Each row has a name. Each piece below is followed by the name of the row it came from, unless a question asks for something else. Each question is about the rows just above it. Places in a row count from 1.

[134 128 101 124 126 114 147  85]  mobi
[ 97 110 102 192 172 148 128 117]  fazip
[124 160  98 202 129 114 143 149]  dufe
[129 141 103 202 147 114 126 152]  foper
[124 140  98 202 129 114 143 149]  katev
[ 83 156 153 148  96  77 129 138]  Pegez
[156 153 148  83  72 102 121 152]  dapat
[156 153 148  83] begins in row and place
dapat, 1
Where does [147 114 126] start? Give its row and place.
foper, 5
Row and place where [128 101 124 126 114 147] starts:
mobi, 2
Where does [103 202 147 114 126 152] start? Give its row and place.
foper, 3

[147 141 128 109 104 178 124 118] = Getek
[147 141 109 128 178 104 127 129] = gide
[147 141 128 118 178 109 124 104] = vobe
Where does [109 128 178 104] start? Give its row and place.
gide, 3
[147 141 109 128] begins in row and place
gide, 1
Where does [128 109 104 178] start? Give its row and place.
Getek, 3
[109 104 178 124 118] begins in row and place
Getek, 4
[141 109 128 178 104 127 129] begins in row and place
gide, 2

[125 161 147 123 157  98 149 182 120] = Norov
[148 139 165  73 104 141 162 132 153] = Vifiv
[136  89 125 157 142 143 118 124  88] = rifa
[148 139 164 121 141 116 107 110 142] = bavi
[135 123 153  84 134 170 129 170  73] = vif
[148 139 165  73  97 142 126 138 134] = nor
[148 139 164 121 141 116 107 116 133] = nuvo
[110 164 116 141 139 121 107 148 103] = veku
[123 112 124 134 165 106 140 132  96] = Nodim
[139 114 103 122 101 111 137  98 142] = bop
[148 106 161  62 121 140 141 154 103] = nanev
Where does [161  62 121 140 141 154] start? Give its row and place.
nanev, 3
Row and place where [165  73  97 142 126 138] starts:
nor, 3
[132 153] begins in row and place
Vifiv, 8
Where does [148 139 164 121 141 116 107 110] start? Give its row and place.
bavi, 1
Row and place where [147 123] starts:
Norov, 3

[102 128 133 130 110 135 141 131  84]  belu
[ 84 112 137 126  94 128 117 141  83]  ridu
[141 129  84  91 120 129 175 144 124]  Sota
[ 82 116 156 162  98 127 100 117  87]  didi
[118 139  98 141 122 123 104 109 145]  Tipup
[149 148  77 116 154 139 161 151 129]  ped
[108 109 162 169 124 121  85  99 111]  bez
[121  98 155 122 116 118 123 123  98]  gakin
[121  91 152 137 117 117 103 117  94]  ralo
[110 132 105  82  87 122 164 128 108]  Fizik
[141 131  84] begins in row and place
belu, 7
Row and place where [144 124] starts:
Sota, 8

[150 103 131 146 149 133 119 135 127 106 153 145 132 148 133 157 158 109
  94 155 142 141 146 122 126 127 121 128  74 113 123 133 120 119 149 188
 129 135 126 117 123 128 148 128 139 134 142 139 129 133 115 126 141] -> Baz
[163 118 159  95 114 136 151 159 117 116 149 185 156 124 119  93 157 114
 127 142 113 132 140 173 158 130  90 123 147 156 130 136 141 126 157  92
 128 131 146 134 115 169 166 124 117 145 134 168 121 116 135 176 137] -> gol
[151 134 111 111 144 107 121 148 177 114 153 156 103 164 126  97 129  95
 122 140 127 130 128 118 111 111  98 137 142 110 119  94 130 116 153 102
 110 119 145 117 128 126 121 132 135 119 126 116 135 127 117 128 168] -> Biva
[ 98 148 121 144 123  89 157 111 119 134 165 108 122 117 124 138 129 100
 140 117 143 127 106 117 122 116 172 107 152 128 133 123 147 127 116 144
  70 116 142 122  89 107 120 156 117 137 126 135 131 108 130 159 133] -> pama
[ 88 121 114 112 120 163 170 141 122 148 106 156 108 140 114 184 169 113
 102 145 131 160 140 132 156 131 137 133 120 111 122 120 169 107 135 120
 159 123 122 112  98 120 116 124 133 132 141 134 140 134 103  91  79] -> tatik
[132  95 171 157 128 118 165 160 100 111 193 111 144 161  88 124 132 137
 142 111  86 108 136 126 145 123 129 153  89 153 159 124 139 156 108 133
  90 117 120 110 119 125 144 127 118 127 143 138 147 117  98 144 150] -> Pifi
[121 150 145 112  97 148 121 144 123 119 145 155 103 163 119 134 139 113
 107 133 126 108  96 180  88 119  93 105 101 143 113 138 102 121 120 117
 139  98 104 180 142 115 153 134  94 174 131 138 113 136 137 138 166] -> zekom
Row and place where [ 97 148 121 144 123] starts:
zekom, 5
[153 102] begins in row and place
Biva, 35
Row and place where [103 164] starts:
Biva, 13

[154 169 162 184] -> Zur
[154 185 132 117] -> labab
[169 154 182 132] -> fovo
[109 105 129 187] -> Goz
[109 105] begins in row and place
Goz, 1
Row and place where [154 169] starts:
Zur, 1
Row and place where [154 182 132] starts:
fovo, 2
Row and place where [185 132] starts:
labab, 2
[105 129 187] begins in row and place
Goz, 2
Where does [154 185] start? Give its row and place.
labab, 1
Where does [154 169 162] start? Give its row and place.
Zur, 1

[142 139 120  78 107] : Zige
[139  86 121 124 122] : Pinut
[171 122 121  86 124] : baso
[137 159 144 155 147] : Geb
Where does [139  86] start? Give its row and place.
Pinut, 1
Where does [122 121  86 124] start? Give its row and place.
baso, 2
Row and place where [ 86 121] starts:
Pinut, 2

[154  70  77  87 123] : Ziz
[106 153  70  82 123] : sezu
[106 153  70  82 116] : pomu
Row and place where [ 70  82 116] starts:
pomu, 3
which: [106 153  70  82 116]
pomu
Row and place where [154  70  77] starts:
Ziz, 1

[147 112 186 112 135 123 141 132] -> tuv
[ 92  67 118  64 135 154 101 168] -> Pizot
[117  82 149 170  98 151 106 141] -> dibib
Where does [112 135 123 141] start? Give its row and place.
tuv, 4
Row and place where [ 67 118  64 135 154 101 168] starts:
Pizot, 2

[102  98 115 137 121 124]  pupup
[ 84 126  92 103 101 179]  tetu
[ 82  78 115 139 153 143]  Mut
[153 103 101  92 126 138]  Teli
[ 82  78 115 123 115 140]  numi
[122 127 145 132 145 126]  Talo
[145 126] begins in row and place
Talo, 5
Where does [126  92 103 101] start? Give its row and place.
tetu, 2

[142 161  65 134]  Motu
[139 110 160 141]  zevak
[139 118 141 160]  Ded
[161  65] begins in row and place
Motu, 2
Row and place where [160 141] starts:
zevak, 3
Where does [141 160] start? Give its row and place.
Ded, 3
[139 118] begins in row and place
Ded, 1

[134 122  64  84] = kud
[147 109 129 131] = Giva
[144 128 159 150] = nerul
[144 128 150 159] = Rida
[106 109 129 131] = Muz
which: [144 128 159 150]
nerul
which: [144 128 150 159]
Rida
Row and place where [150 159] starts:
Rida, 3
Where does [128 159 150] start? Give its row and place.
nerul, 2
Where does [122  64  84] start? Give its row and place.
kud, 2

